  0  -13  -19    9   15    1    3  -12    5    6   11    1
  8    7   -4    0  -15    3   35    5    2  -22  -12    3
  0    2   14   -4  -12  -11    4    7   -4    6  -10   -3
  1   -8   -7    5   -8    0   26   -5    2   -6   -1    1
 -6  -12   20   -1  -23  -20   11    4   -8   24   -8  -10
  0    2    6   -2   -2   -6   -1    4   -1    3   -6    0
result: 0

-10   47   15   24    8    9
 -4    2  -20    1  -14  -20
-13   -6  -38    8   18  -28
 27   10    5   14   -7   17
-37  -28  -16   12  -27   -8
  0  -21   29  -24   -9   -3
 23   -4   15   13  -24    5
 33  -15    4   20   -9  -35
-21   12   23   11   33   -2
result: -2

 -8    0   -3    0    4   -8    4
 -5    1    9    5    5   -4   -4
-28    8  -34   24  -13  -12    5
-13   -9    3   -5   -8  -12  -17
  4   15   10   -6  -18    9  -26
 38   -6   12   -4    4   24    2
  0    7   -6    4   11    0   18
  9   15   -1   -1    2   14   15
 10   14   14    1    8  -16  -18
  8  -12    7  -10  -11   10  -15
result: -15

-31   40   -4  -22    3   20   15   -9
-27   36    2  -20    7   18   18   -9
-40   28  -21  -20    2    3   12  -11
-33   27  -21  -15    7    6   16  -14
-34   27  -28   -9    0    1   14  -10
-34   28  -25   -9    3    3   16  -11
-24   33    2  -13    9   18   19   -9
-27   36    0  -22    5   14   21  -11
-28   37   -6  -16    5   17   19  -10
-39   29  -22  -20    3    4   13  -12
-29   24  -26   -6    3    2   14  -11
-26   31    7  -16    9   15   19   -8
result: -8

 21   -6    5   32   29    2   -2   17  -48
  7   -5   -1    8   24   -3  -16    4   18
-24  -20   23   13    0   -7   -9  -18   -7
 17  -12   -9  -14    7   20   16   24   -4
-13  -14   -6  -15   12   -5   -8    2   -4
 14   24   -2   11   -3   -1  -18    8   22
 -2   -1    3   19   15    6    0   23  -11
  6    7    5    7   -7    1    6    3    4
result: 4

 2   6  -2  17   7  41  -6   7  -1  -2
-1  12  -1  12   1  19  33  19   3   1
 1   5  -2  17   8  39  -6   7  -1  -2
 1  -1   0  -2  -2  -2   0   1  -1   1
 0   2   0   6  -3  11   6   2   0   0
-1  13  -1  13   1  19  35  21   3   2
-2   7   0  10   0  18  26  11   2   0
result: 0

17   9   3  -8   7  -4  34
36  10  10   0  39   2  15
17  17  15   5  10  12  24
28  18  18   8  27  14  15
30  10   3  -6  21  -6  30
31  10   8  -2  29  -1  22
16  14  11   0  10   7  26
24  18  20  10  27  18  12
result: 12
---
Input:
[[ 0.728  0.733  0.708  0.731  0.817  0.659]
 [ 0.600 -1.470  0.647 -1.701  1.902  0.178]]
Output: 0.708

Input:
[[ 1.221 -1.301  0.392  2.262]
 [ 1.093 -0.511  0.638  2.189]
 [-1.958 -0.232  0.351  1.535]]
Output: 0.638

Input:
[[-0.077 -0.136  0.109 -0.036  0.132]
 [-0.126  0.037  0.064 -0.004  0.078]]
Output: 0.109

Input:
[[ 16.85   2.47   7.78   3.20  -6.93  -5.20]
 [  9.88   2.99   8.76   4.49  -5.54 -10.25]
 [ 10.42   6.10  16.10   0.72 -12.33  -7.59]]
Output: 8.76

Input:
[[ -48.379  105.218  171.259   56.332  110.431   64.725]
 [  98.248  154.139  -19.344 -115.123   49.475 -134.311]]
Output: 171.259

Input:
[[ 0.7  1.6 -0.8  0.1  1.1  0.4]
 [-1.7  0.7  2.2 -0.2  1.4  2.1]
 [ 2.2  1.4 -0.6  1.1  1.8 -0.1]]
Output: 2.2
---
[ 29 -32 -44 -12  13 -16] -> -16

[[ 12  15   3 -29  -8 -29]
 [  4 -44  44  -5  -2  31]
 [ -2   6   9 -11  -2 -10]] -> -10

[-30 -12   0  44] -> 44

[ 45  43  11 -19] -> -19

[ -4   3 -44  10] -> 10

[-10 -11 -48 -46  25] -> 25

[  9 -36  10 -17] -> -17
---
[[-12  -2   4  33 -14   0]
 [-11  44  34  14  23  41]
 [-10   7   9  28  -9   8]] result: -9

[[ 30 -28 -43  45 -37  -1 -15]
 [-19  40   7 -40  -5   2   8]
 [ 16   8 -45  33  28 -16  30]] result: -16

[[-15   4 -33  28  33  -9  41]
 [ -1   1  -5   3   6  -4   2]
 [-12 -11 -17  33  19   9  37]] result: 9

[[ -1   7   7   6   7]
 [  2  -1  -1 -32   8]
 [ -6  36  42  15   9]] result: 15

[[-18  19  -4   1  -6   8 -14]
 [-36  40   4   9  -9  15 -39]
 [ -2 -47  16   2  -6 -24  30]] result: -24

[[ -3  14  22 -13  10  40]
 [ -4   9   0 -28  17  17]
 [ -3 -13 -16   4  19   6]] result: 19

[[12 16  9 15]
 [16 22 16 17]
 [25 39 32 15]] result: 32

[[  6  32   6  -2  -3  -9  -1]
 [-33 -20  -4  -8  24   1 -37]
 [-30 -20  -3  -7  21   1 -32]] result: 1

[[ 16  11 -17  -6  -5   6]
 [ 14   9   8 -35  14  -5]
 [  8  -1  -9  23 -17   9]] result: -17
---
array([[ 48,  43, -46, -48],
       [ 40,  42, -42, -40]]) Out: 40

array([[-13,  -2, -17,  -9,  -5],
       [-37,   0, -42,  28,   8],
       [  7,   4,  14,  46,  20]]) Out: 7

array([  2, -32,  26,   0,   6,  48,  13]) Out: 2

array([-44,  -3, -35,   8]) Out: -44

array([[ 11, -40,   2,   9],
       [-16,  44,  13,  -6]]) Out: -16

array([ 37, -13,   4,  26,  -3,  18, -10]) Out: 37

array([[-11,  -6, -28,  35],
       [-19,   1,   5,  47],
       [ 37,  -2,  38,  12]]) Out: 37

array([-34, -15,  -2,  21]) Out: -34

array([[-34,  -2, -14,  30],
       [ 25,   1,  19,  -7],
       [ -3, -15, -17,  11]]) Out: -3
---
[-20, 9, -41, -10]	9
[1, -35, -19, 30, 14]	-19
[24, 15, 28, 12, 12, 35]	12
[-17, -37, -20, -12, -22, -29]	-12
[-42, 10, -17, -29]	10
[33, -35, -39, 26]	-35
[0, 23, -29, 10, -40, 1, -7]	-40
[-37, -24, 21, -20, -48]	21
[-9, 15, -3, 4, -7, -36, -21]	-7
[-13, -3, 7, 38, 25, 8, 9]	25
---
[ 24 -13   0  46] -> 0

[[ 15 -43 -10  27]
 [ 15 -30  -1  -5]
 [ 15 -43 -11  27]] -> -10

[[ 29 -13   9  45]
 [ 33  14  33  37]
 [ 27  25  30  25]] -> 9

[29 27  2 39] -> 2

[[  9   4   5  43]
 [ -2 -11   5  -5]
 [ -1 -12  15 -11]] -> 5

[[ -8   4  36 -30]
 [ -9  11 -16  26]
 [-27  40 -16  -1]] -> 36

[ 6 24 16 36] -> 16
